These are the activations of a small neural network, seen along a few directions. Each row is one input.
In each table, some parts of the input vary, and every possible input appears once, in random order.
Descriptions start from the smaller parts, as in this example, which fits no table here: ring(8) and (point or (values(2) and line(4)) or line(11)).
Shared parts are said once, and a part with two or three values counts as separate values.

Other details of the inputs vary at random and push rows far along three fixed directions, the same in every table; ignore that.

Table:
R1: [-43  -9   3  63  -2   8 -48 -20 -55  88 -31 -49]
R2: [ 78  20 -16  11  14 -15  64  46  33 -21   0  14]
R3: [ 70   4 -17  14  24 -18  67  36  35 -24  -9  20]
R4: [-33 -17  26 -14 -43  54   2 -12  14 -59  11  33]
R5: [ 35  22  43 -83  15 -59 -38  -9  -4  30 -78  13]
R6: [ 48  27 -15  -2  50 -33  65  49  40 -27  12  19]
R7: [-26 -27  35 -16 -49  44  10 -29  24 -50  16  15]
R8: [-26 -24  31 -12 -49  44   9 -29  20 -59   8  14]
R9: [-27 -11   9  12 -48  41 -12 -37  -2  -8   5 -13]
R10: [-56 -21  -5  27   0 -14 -53  -7 -56  98  -9 -40]
R11: [ 26 -16 -17  52  17  -2  53  45  18  21  22 -11]
R12: [-24 -35 -16  21 -17  -3 -20 -25 -25  22  12 -17]
R13: [-45  -4  33 -23 -25  32   2 -27  21 -55  42  18]
R14: [-47 -20  20   7 -31  47 -17 -12  -2  -1   9  12]
R15: [ 58  -3 -32 -15  32 -34  51  60  27 -22   8  37]
R16: [ 29 -25 -53  35  11 -25  31  26   8  12  27 -15]
R17: [ 22   3 -31  52  39 -19  41  23  13   6  35 -14]
R18: [-15 -31  18 -22 -48  16  -8 -31  -6 -64  33  25]
R19: [-12 -25 -73  73   9   0   4  28 -27  71  41 -29]
R20: [-32  13  17 -21 -35  36  -2 -35  12 -61  39  13]
R21: [ 29  64  47 -65  32 -50 -49 -16  -2  12 -78  -3]
R22: [-34 -14   1 -14   5  57 -22 -40 -19 -19  26 -21]
R23: [ -1  13   4 -23  -2 -35 -62 -29 -38  74 -56 -29]
R24: [ 67   6 -34 -11  22 -41  51  54  19 -29  11  24]
R25: [-39 -12  25 -20 -28  29   1 -43  28 -62  31   6]
R26: [ 58  -1 -24 -12  26 -41  59  57  20 -23  11  27]
R27: [ 46  36  39 -79  32   1 -37  -9 -26  19 -96   1]
R28: [-23 -24   1 -31 -46  28 -17 -18   3 -64  29  33]
R29: [-31 -36 -13  16 -17  -3 -16 -16 -17  24  11 -22]
R30: [ 65  13 -20   9  31 -10  59  54  29 -24 -10  40]
R31: [ 37  57  37 -61   9 -19 -40   0  -9  27 -94  23]
R32: [-36   6  18 -18 -29  32  -6 -29  14 -70  35  12]
R33: [ 14  57  49 -76  42 -39 -44  -3   7  26 -74  24]
R34: [ 33  54  45 -58  11 -30 -37   3 -13  17 -98  12]
R35: [-34 -32 -28  15  18  20 -60 -23 -73  86 -11 -55]
R36: [-25  33  34 -10  31 -32 -60 -23 -28  67 -56 -36]
R37: [ 59  10  -4   3  26 -15  72  61  37 -16   1  28]
R38: [-23   3 -64  82  32   8   8  19 -10  67  42 -39]
R39: [-15   0 -52  89  26  -2  13  10 -12  65  47 -58]
R40: [-24 -34  22 -27 -48  17  -6 -23   1 -61  33  18]
R41: [-16 -13  28  -6 -54  42  -2 -23  10 -66  15  11]
R42: [-50  -3  -1  59   1  11 -44 -13 -58  90 -34 -42]
R43: [-25 -20  38  -7 -49  43   6 -20  11 -60  13  14]
R44: [ 66  18 -26   5  26  -9  54  59  36 -28  -9  31]
R45: [-30 -10  21 -14 -27  28  -1 -50  20 -65  31  12]
R46: [ 30  -8 -52  32   8 -19  38  38  -5  19  36  -6]
R47: [-14 -26  13 -26 -53  16 -13 -26   1 -66  33  16]
R48: [-63   7 -14  49  28   2 -62 -23 -47  89 -18 -39]
R49: [ 66  -2 -35 -10  31 -34  48  52  19 -24   8  42]
R50: [ 21  65  34 -69  38 -39 -53  -7   0  13 -81  17]
R51: [-39 -32 -11  11 -12   9 -24   1 -19  32  23   0]
R52: [-21 -12 -57  85  32  -6  11   6   0  57  36 -59]
R53: [ -4 -28 -61  79   3 -12   8  19 -30  69  44 -47]
R54: [ 48  25 -23  -5  54 -26  57  52  46 -26   9  30]
R55: [-32 -18  10  15 -42  36 -17 -33  -1 -16   0 -15]
R56: [ 17  -8 -27  52  18   3  55  50  10  14  12  -6]
R57: [ 21  49  55 -75  36 -49 -37 -21  13  27 -77   2]
R58: [-23 -26  14 -26 -47  20  -4 -25 -10 -63  31  32]
R59: [-28   5 -12  25  -4  11 -14 -33   0  21  19 -34]
R60: [ 37  61  45 -60   5 -26 -33  -2 -15  26 -94  12]
R61: [-37   1  23 -15 -25  31  -1 -35   8 -67  34  22]
R62: [-50 -10  29   3 -16  21 -19 -32   5 -10  34 -13]
R63: [ 24 -30 -31  33  16 -27  37  41   6  23  40  -8]
Each input here is: values(3) and (point or (line(4) and line(5))).
Question: The inputs of R19 and R38 match in every part but the values(3) part. If R24 is changed in the same way as R19 into R38, which row does it become?
Answer: R32
Question: The inputs of R56 and R6 match in every part but the values(3) part. If R7 is changed in the same way as R56 into R6, which row does it become?
Answer: R57
Question: Change only the line(5) part in R4. List by row number the other rows that result.
Answer: R14, R30, R31, R44
Question: Start at R48 and move only the line(4) part, one step at a time. The first step leads to R61. Which rows follow, in order?
Answer: R17, R45
Question: Change only the values(3) part in R3. List by row number the other rows that result.
Answer: R12, R45

Table:
R64: [ -9 -13 -18  28  -8  25  27  10  19 -13  24  -2]
R65: [ -1 -24 -25   6  -7  10  11   7  -2 -10  35   8]
R66: [ 40  21   0  -4  37 -27  14  27  15  22 -42   8]
R67: [ 39  26 -18  14  34 -16  13  27   1  31 -24 -13]
R68: [-18 -22 -18  24   4  19  20   3  17 -17  37   2]
R69: [-34  -7  16  19  -2  13 -26 -16 -17  33 -19 -14]
R70: [ 12  -4  -6 -31  -2  -5  -4  -5  -4 -13  -2  22]
R71: [-24 -23  -4  22   1  19  14  -3  10 -15  35   1]
R72: [  3 -39 -17  13 -11  12  25  -9   6 -20  43 -16]
R73: [-25 -25 -12  43 -10  15  22   0  14 -11  44  -5]
R74: [ 42 -17 -20  18  15 -18  31  18   2  20  -6 -22]
R75: [-16 -10  -4   1   4  -5 -34  -2 -30  40  -6 -14]
R76: [ -1  10  16 -18   4   4   2  -8   0 -24   3   8]
R77: [ -9 -33 -20  28 -20  16  26  18  -6 -18  30   5]
R78: [-25  10  16   1  -8   1 -20 -15  -8  27  -8 -14]
R79: [-21   5   7  21   3  -8 -23 -16 -16  23  -8 -17]
R80: [-20  14   2  16  -3  -2 -20 -14 -17  29  -3 -23]
R81: [ 38 -10 -19   5   6 -12  32  41   7 -10   4  15]
R82: [ 59  17 -19  -3  35 -55  14  45   2  38 -26   3]
R83: [-23   9  13  -8   9   4 -23 -11 -13  32 -11 -14]
R84: [ -3   4  19 -21   5   4   7  -2  10 -18   3  12]
R85: [ -5  -4 -15  20 -15  18  17  -3  15 -28  41  -4]
R86: [ 14  -4  -8  -9 -12 -13  -1   2   1  -2   5  13]
R87: [ -2  -3   8   8 -14  23  18  -3   4 -33  17   7]
R88: [  6 -33 -14  16 -20   0  23 -10  10 -16  34 -16]
R89: [-32   2  11  13  -7  18 -23 -14 -18  39 -13 -19]
R90: [ 45   7 -24   5  25 -30  10  34  -8  42 -27   3]
R91: [ 24  34  54 -72 -18 -11  -2 -18  21 -71 -24  41]
R92: [ -9  19  35 -58  -5   3 -26 -24  12 -25 -30  18]
R93: [  7  15   7 -16  -8  11   0  -7   9 -29 -14   8]
R94: [  5 -20  -3  -1 -23  18   8   7  -1 -24  19  14]
R95: [ 32  -1 -38  17  15 -30  21  23   0  27   5   5]
R96: [-27   2  11   7  -3  -3 -26 -17  -3  21 -14 -10]
R97: [-12 -24  -8   7 -27   0  13   6   0 -27  28  10]
R98: [ -5  23  36 -50 -17  -4 -21 -23  18 -29 -28  18]
R99: [  1   7  10 -24   5   9   2  -2  17 -15   4   9]
R100: [ 35  -5 -37  17  16 -15  24  28  -5  24  -4   8]
R101: [ 10  -8   0 -25   0 -10  -3  14  -5 -13  -1  13]
R102: [-33  -2   4  20  12   4 -31 -20 -25  29  -5 -21]
R103: [-11   2  -8   8 -18  12   8 -10  15 -33  24   0]
R104: [  3   6  20 -10  -5   9  -1 -10   3 -28 -12  13]
R105: [ -8  -2  -6   1  -6  24   6  -9   8 -31  33   1]
R106: [-27 -12   4 -10  -4  -9 -34  -5 -33  26 -17  -8]
R107: [ 53  30  -5  -8  40 -26  21  37  17  30 -38   3]
R108: [ 32  17 -10  -6  25  -8  32  21  14 -17  13   7]
R109: [-23   7  17   7  -2  -7 -18 -10 -10  30 -12 -13]
R110: [  4  25  42 -52 -12   4 -30 -28   1 -35 -48  22]
R111: [  5   6  -4  -4  14  -1   3  -2   7 -20   3   6]
R112: [-30 -16  -7  20 -15  -8 -33  -3 -31  42   0 -20]
R113: [-33   2  -5  30  -2   0 -30 -21 -18  30  -4 -26]
R114: [-23   9  12   0  -8   4 -26 -16  -3  26  -8 -15]
R115: [ 10  17  15 -17  -8  13   5  -5   3 -24  -8   9]
R116: [  6  14  -3 -17  10   0   2  -3   9 -21  -2   5]
R117: [-21   3  19   6  -2   8 -17  -8 -14  28 -20 -10]
Question: The inputs of R98 and R92 match in every part but one. If R91 is changed in the same way as R98 into R92, which row does it become?
Answer: R76
Question: Describe the family of inputs behind these rows.
Answer: values(3) and (point or line(5) or (values(2) and ring(6)))
Question: Change only the values(3) part in R74. List by row number the other rows that result.
Answer: R72, R88
Question: Change only the values(2) part in R110. List by row number the other rows that result.
Answer: R66
Question: Change only the values(3) part in R82. List by row number the other rows that result.
Answer: R75, R94
Question: Change only the line(5) part in R94. List by row number the other rows that result.
Answer: R77, R81, R90, R100
Question: Change only the values(2) part in R67. List by row number the other rows that result.
Answer: R107
